These are the activations of a small neural network, seen along a few directions. Each row is one input.
In each table, some parts of the input vary, and every possible input appears once, in random order.
Descriptions start from the smaller parts, as in this example, which fits no table here: one of 5 places around a ring, together with either a single point or (one of 2 separate values, together with one of 4 places along a line) or one of 9 places along a line.
Shared parts are said once, and a part with two or three values counts as separate values.

Other details of the inputs shift rows strongly along three fixed directions, in all tables alike. That doesn't count.

Table:
r1: [-64  13  -3  26  13  17 -17 -32  19 -24  -3]
r2: [  9 -34 -36 -33 -41  -2  14  25 -39  47  48]
r3: [-17  -9  14   4   9 -10  40  42 -26  50  65]
r4: [ 19  40  53  28  43 -22  15 -11  41 -25 -23]
r5: [  2   6  -1   7 -13  10 -32 -17   9 -24 -31]
r6: [-19  23  25  35  24   5 -21 -31  46 -43 -55]
r7: [-18 -12  30  24  41 -23  71  26 -20  27  13]
r8: [-19 -32 -13  11   1  21  -7  10 -49 -12  14]
r9: [-47 -18 -47  -6 -29  33 -11 -16 -15   2   1]
r10: [-24  -7 -13   0  -5  34 -18  -2 -24 -15  39]
r11: [-32   5 -11   1 -28  17 -39  -3  -5 -17   3]
r12: [ 23 -37 -44 -27 -28  31 -22   4 -77  -9  30]
r13: [-15 -13  18   4  17  -4  37  46 -27  44  76]
r14: [ 38  -3  23  -6  28 -20  24  15  22  11  -4]
r15: [-31   1 -35  -1 -30  30 -34 -24 -24  -7  -1]
r16: [ 60  12  25 -18   0 -24   9  22  -2   7  16]
r17: [ 35   6  -5 -16   2  -7 -17 -22  29 -15 -46]
r18: [-62   9   0  21   1  33 -11  -1 -27  -9  56]
r19: [ 20 -24  18  -7   1  -6  17  49 -23  28  55]
r20: [ 56 -22 -13 -26   6 -14   9 -12  -7 -11 -61]
r21: [-69  14  29  44  32 -10  51  19   7  30  37]
r22: [ 39  -8  37   4  28 -20  18  28  22   3   2]
r23: [ 73   3  30 -21  17 -29  12  11  22  -5   5]
r24: [ 39 -15 -20 -28 -30  -7   4  17 -30  33  14]
r25: [-57  18  -6  27  -4   3   6 -11   8   7  -2]
r26: [ 23 -20 -26 -30 -19   5  -3   5 -10  16   3]
r27: [ 16  17  24  16  23 -29  33  -6  39   8 -41]
r28: [-46  16  -9  20  11  10 -20 -48  42 -34 -44]
r29: [ -9  12  40  27  30 -10   6   7  29 -12  -5]
r30: [ -2  -5 -18  -7   0  11  -9 -20  17 -11 -30]
r31: [  0 -40 -59 -31 -34  36 -29 -15 -65 -12 -10]
r32: [ 45   3  12 -29 -17 -16   5  37 -24  20  49]
r33: [-29  11  -9   6  -9   9 -14  -6  -8   2  10]
r34: [-26  26   8  21  11  -7  -2 -20  29 -10 -29]
r35: [-25  21  41  33  32   1  22  12  -3  -1  41]
r36: [ 49   8 -12 -26 -22 -31   0  -3  28   8 -44]
r37: [ 31  16   4 -16  -4 -23 -11  -2  25  -3 -25]
r38: [-47  17   5  25  19  29 -20 -25  14 -39   6]
r39: [-76   7   1  34  16  12  23  -5  13   7  13]
r40: [  0   6 -26  -6 -14  19 -35 -37   9 -24 -43]
r41: [ 63 -13 -30 -44 -52   3 -50  -6  -7 -13 -36]
r42: [ 28  10  23   7  11 -35  42  16  15  32  -8]
r43: [ 70 -20   0 -34 -18 -16 -19   6  13  -6 -20]
r44: [ 42   9  15  -5  14 -24  15  -5  28   5 -39]
r45: [-44   5 -40  -7 -35  20 -34 -16 -12  -3   2]
Description of these inputs: one of 5 places along a line, together with either a single point or one of 8 places along a line.
- The inputs of r13 and r26 match in every part but the place on the line of 5. If r17 is changed in the same way as r13 into r26, which row does it become? => r3
- The inputs of r8 and r31 match in every part but the place on the line of 5. If r6 is changed in the same way as r8 into r31, which row does it become? => r40
- Change only the place on the line of 5 in r24. List by row number the other rows that result. => r4, r5, r15, r42
- Change only the place on the line of 5 in r10. List by row number the other rows that result. => r9, r14, r22, r30

Table:
r46: [-17 -39 -42 -18 -35  32 -10  13 -42  17  40]
r47: [-70  15  30  27  12  10  12  25 -12   7  96]
r48: [-16  33  69  46  60 -15  21  -2  54 -26   5]
r49: [ 30  16   3 -15   5 -22  -2 -22  62   0 -53]
r50: [-49  13 -27   3 -34  21 -46 -18  -2 -11 -11]
r51: [ 25 -33 -47 -43 -46  17  -7  11 -30  32  18]
r52: [ 42  12  15   9  12 -22  -9 -27  45 -35 -81]
r53: [-49  39   5  37  10  25 -38 -43  23 -56 -37]
r54: [-61  17  15  44  44  33 -31 -46  25 -61 -24]
r55: [ 80 -13 -18 -43 -37   9 -29   4 -30  -4 -15]
r56: [ 32  -9  49   9  36 -19  37  44 -11  24  69]
r57: [-30   1  53  39  50 -28  53  39 -13  18  33]
r58: [-57 -23 -44   1 -27  42  -7 -11 -31   7  25]
r59: [ 17  12 -15 -14 -15 -25  10  11  -2  38   8]
r60: [-62  -7 -35  11 -25  25   2 -14 -43  13  19]
r61: [-25  13 -42 -16 -55  32 -57 -15 -27 -24  15]
r62: [ 28  -8 -29 -19   7   1 -12 -41  32 -38 -84]
r63: [  7  13  37  21  26 -40  62  32   3  49  25]
r64: [ 65 -40  -9 -37   1 -19  24  37 -22  23   9]
r65: [  7   9  22  11  31 -29  42 -10  10   1 -35]
r66: [ 83 -11  13 -35   3 -14   0  23 -30   8  -6]
r67: [-25   3   6   1   0  -5  -2   3  23  11  13]
r68: [-33 -10 -14   4  -8  19  -7   1   1   3  12]
r69: [ 77  -4   6 -23 -16 -29  -4   6  19   4 -42]
- The inputs of r48 and r47 match in every part but one. If r68 is changed in the same way as r48 into r47, which row does it become? => r67
- Describe the family of inputs behind these rows. => one of 4 places along a line, together with one of 6 places along a line
- Change only the place on the line of 4 in r49. List by row number the other rows that result. => r51, r58, r62
- Change only the place on the line of 6 in r46. List by row number the other rows that result. => r52, r55, r56, r58, r60
